Each row below holds a small network's activations on one input, seen along a few directions.
Each table varies a few parts of the input and shows all the possible inputs, shuffled.
A made-up example of a description, with smaller parts first: line(4) and (point or line(11) or (values(2) and ring(8))).
Shared parts are said once, and a part with two or three values counts as separate values.
In the rows, 128 means zero.

Other details of the inputs vary at random and push rows far along three fixed directions, the same in every table; ignore that.

A family of inputs:
R1: [140 155  96  87  91 118 123 151 126 192  77 131]
R2: [144 100 152 152 122 148 111 105 147 109  94 109]
R3: [177 146 114  97 132  59 174 158  79 126 178 162]
R4: [123 132 146 136 126 142 124 117 130 120 122 114]
R5: [150 139 122 102 137  84 161 153  84 122 195 151]
R6: [148 140 107 119 121  97 129 145 110 121 142 127]
R7: [124 174  78  98  93 148 131 148 152 199  70 107]
R8: [185 107 115 117 104  85 104  94 145 129  75 129]
R9: [157  96 156 142 116 133  99  89 146 102  94 102]
R10: [127  90 153 151 158 124 117  92 131  73 165 147]
R11: [ 34 147 129 158 144 227 124 155 145 139 141  96]
R12: [105 142 111 100 133 143 159 147 122 145 144 123]
R13: [ 45 119 125 140 153 209 124 156 135 136 154 120]
R14: [106 106 157 150 162 126 130 110 123  81 172 132]
R15: [124 141 122 150 117 135  95 112 158 141  87 111]
R16: [ 84 155 117 104 136 148 151 168 113 163 159 152]
R17: [143 144 116 114 109 112 130 145 127 159  95 147]
R18: [132 116 157 157 121 128  89 103 148 114  98 111]
R19: [152 147  96 122 115 101 129 143 124 140 136 128]
R20: [110 135 142 116 163 109 181 150  98 123 197 163]
R21: [135  71 164 150 156 134 127 105 120  86 153 141]
R22: [169 126 139 126 114  95 140 110 124 120 105 129]
R23: [143 101 140 140 128 112 102 100 134  93 113 134]
R24: [115 145 118 141 119 154 118 119 151 140 104 107]
Each input here is: line(4) and (point or ring(5)).
Changing only the line(4) part turns R19 into R5. The same change can be made to R15. Which row results?
> R18
Which other rows agree with R11 in the line(4) part? List them by row number.
> R6, R12, R13, R14, R23
Which other rows does R9 become when the line(4) part takes its other values? List them by row number.
> R2, R7, R12

A family of inputs:
R25: [ 66 161 121 123 122 201 142 164 139 179 113 104]
R26: [154 114 149 190 110 137  65 114 142  94  90  96]
R27: [102 133 115 155 119 168  86 129 155 138 100  98]
R28: [187 117 127 144 125  51 103 105 116  83 144 141]
R29: [178  95 163 147 130  93 121  95 118  79 133 119]
R30: [166 105 131  80 143  65 174  88 115 105 158 157]
R31: [182 104 163 195 111 103  57  94 139  71  89 101]
R32: [ 71 129 148 158 173 179 152 164 100 103 222 133]
R33: [160 131 108  60 120  71 175 103 129 157 109 153]
R34: [ 84 147 121  86 139 146 175 195  93 188 156 183]
R35: [152  85 140  94 148  73 145 117 103 115 156 194]
R36: [171 194  51  81  78  67 128 162 124 198  78 138]
R37: [203 146 115  91 109  42 162 135  94 130 137 147]
R38: [ 59  93 154 175 159 216  94  97 166  98 131 100]
R39: [102 153 122 133 103 180 118 148 147 169  80  96]
R40: [160 163 104 128  65 130  91 134 155 179  17  89]
R41: [127 124 118  89 153  95 177 123 109 113 188 155]
R42: [176  97 137 183 109 106  49  84 154  81  79 104]
R43: [ 79  65 198 148 190 181 169  94 124  65 205 134]
R44: [ 85 128 121 167 135 184  89 135 151 122 127 105]
R45: [ 87 137 141  89 164 149 210 152 100 138 203 153]
R46: [ 67 194  67 102 109 177 134 182 142 211 103 116]
Changing only one part turns R25 into R38. The same change can be made to R45. Which row results?
> R30
What do these inputs look like to the network?
> values(2) and (point or line(10))

A family of inputs:
R47: [145 115 122 149 122 136 101 118 138 118 115 114]
R48: [ 88 135 139 145 128 187 120 170 121 152 129 122]
R49: [129 118 139 129 172 102 173 134  95  82 217 153]
R50: [177  61 147 142 150  63  95  68 132  66 143 168]
R51: [173 133  96  68 128  62 183 129 105 147 154 161]
R52: [ 45 153 103 144 136 233 117 170 149 175 127 105]
R53: [130  80 177 141 171 104 146  76 117  44 197 130]
R54: [187  72 165 136 146  68 141  63 126  55 144 138]
R55: [153 110 149 130  91 146  95 107 155 148  38 110]
R56: [127 153 133 115 106 139 140 137 137 167  81 122]
R57: [ 96 137 128 164 147 169 122 134 139 120 153 111]
R58: [156  84 152 149 102 135  67  67 162  95  58  90]
R59: [126 111 170 148 123 155 119 103 149 120  90 113]
R60: [153 111 117 133  96 137  94 108 159 143  46 106]
R61: [ 97 118 124 152 155 168 123 144 124 111 181 125]
R62: [157  85 144  95 170  83 184  98  96  77 212 166]
R63: [ 58 136 144 162 152 203 130 188 108 134 186 130]
R64: [184 125 124 108 111  79 139  83 148 126  88 125]
R65: [ 93 141 125 165 159 157 131 150 120 106 197 124]
R66: [108 167  85 102 136 102 147 153 129 173 142 169]
R67: [181 171  95  64  95  40 163 126 109 160 108 138]
R68: [113 154  93  87 146 115 183 185  88 154 190 159]
R69: [166 136  97  61 113  79 177 135 108 159 121 156]
R70: [ 55 167 109 163 146 206 120 170 142 152 155 105]
R71: [ 88 171 125 156 104 191 106 172 143 180  82  99]
R72: [103 102 156 147 171 145 156 116 118  81 191 135]
R73: [152  81 177  90 175  81 204 115  73  77 227 183]
R74: [123 157 133 149 112 143 118 156 128 152 105 116]
R75: [122 173  92 103 120 118 162 166 116 169 133 134]
R76: [ 55  91 152 173 188 213 132 133 128  85 216 123]
R77: [ 98 183  87  84 130 138 185 159 126 186 147 139]
R78: [ 48 140 140 126 155 190 152 134 138 130 167 113]
R79: [151 161  95  81 127  77 185 135 117 160 146 149]
R80: [131 136 151 188 106 157  77 136 140 121  89  99]
R81: [ 52 126 133 119 146 200 135 138 137 139 150 113]
R82: [110 116 142 185 138 176  91 103 159 102 117  95]
R83: [ 77 142 140 163 153 165 116 148 118  96 193 111]
R84: [153 145  92  60 122  87 183 136 117 168 136 155]
R85: [177  97 131 109 108 103 121  88 144 120  76 126]
R86: [ 77 122 168 151 157 181 151 138 125 119 164 128]
R87: [163 169  73 132  72 121  78 155 145 180  51 104]
R88: [111 170  78  94 111 141 150 185 117 193 118 133]
R89: [154 160 101 138  99 109 106 147 132 146  90 114]
R90: [179  82 158  91 158  27 162 110  75  89 193 214]
R91: [160  38 169 170 152  98  71  59 141  48 122 152]
R92: [ 65 173 129 111 147 169 185 187 102 171 176 143]
R93: [174 121 142 164 101 102  66  86 150  93  74  87]
R94: [140 150 113 109  80 141 113 150 144 194  40 116]
R95: [149 162  89  68  99  86 149 147 112 173 109 134]
R96: [ 76 110 140 179 146 178  78 116 161 117 108 130]
R97: [117 158 107 108 136 124 167 158 113 148 155 138]
R98: [147 146  92 119  86 135 100 143 145 171  50 109]
R99: [ 74 110 164 185 144 213  93 154 131 115 142 109]
R100: [126 171 118 140  83 154 103 154 149 184  46 101]
R101: [200 177  91  65  86  26 154 127 109 161  97 134]
R102: [171  46 201 174 141 120  94  68 130  49 121 124]
R103: [122 158  97  84 130  99 160 168  93 149 177 143]
R104: [149  92 164 156 122 135  99 112 129 102 109 121]
R105: [ 84 136 104 125 114 152  76 139 150 164  90 133]
R106: [159 166  93  84 122  74 176 137 113 158 141 146]
R107: [123 121 150 156 124 124  88 113 141 131  86 148]
R108: [123 123 126 158 113 145  76 132 134 111 118 102]
R109: [ 88 131 123  77 166 121 198 153  86 127 227 158]
R110: [110  88 163 166 142 173 107  82 163  87 106 104]
R111: [170 112 133 137 102 113 105  81 160 118  52 106]
R112: [183 157 108 114  84  69 106 112 135 142  69 105]
R113: [154 131 105  80 128  84 172 142 100 142 146 156]
R114: [203  88 152 132 121  24  86  50 137  64 104 149]
R115: [ 87 140 133 126 131 162 128 121 143 132 126 106]
R116: [165 109 122 164 102 125  69 119 142 108  80 107]
R117: [130  68 173 151 165 122 120  89 113  45 193 124]
R118: [145 134 114 124  99 118  98 127 132 137  94 108]
What do these inputs look like to the network?
> values(2) and line(4) and (point or line(8))
Changing only the line(4) part turns R112 into R71. The same change can be made to R81. Which row results?
> R55
Changing only the line(4) part turns R47 into R48. The same change can be made to R70. Which row results?
> R74
Which other rows does R79 become when the line(4) part takes its other values? List them by row number.
> R53, R54, R86
Which other rows does R58 become when the values(2) part takes its other values? List them by row number.
> R115
A walk changes only the line(4) part. It starts at R59 and steps to R110. List the rest of the walk in order.
> R64, R78
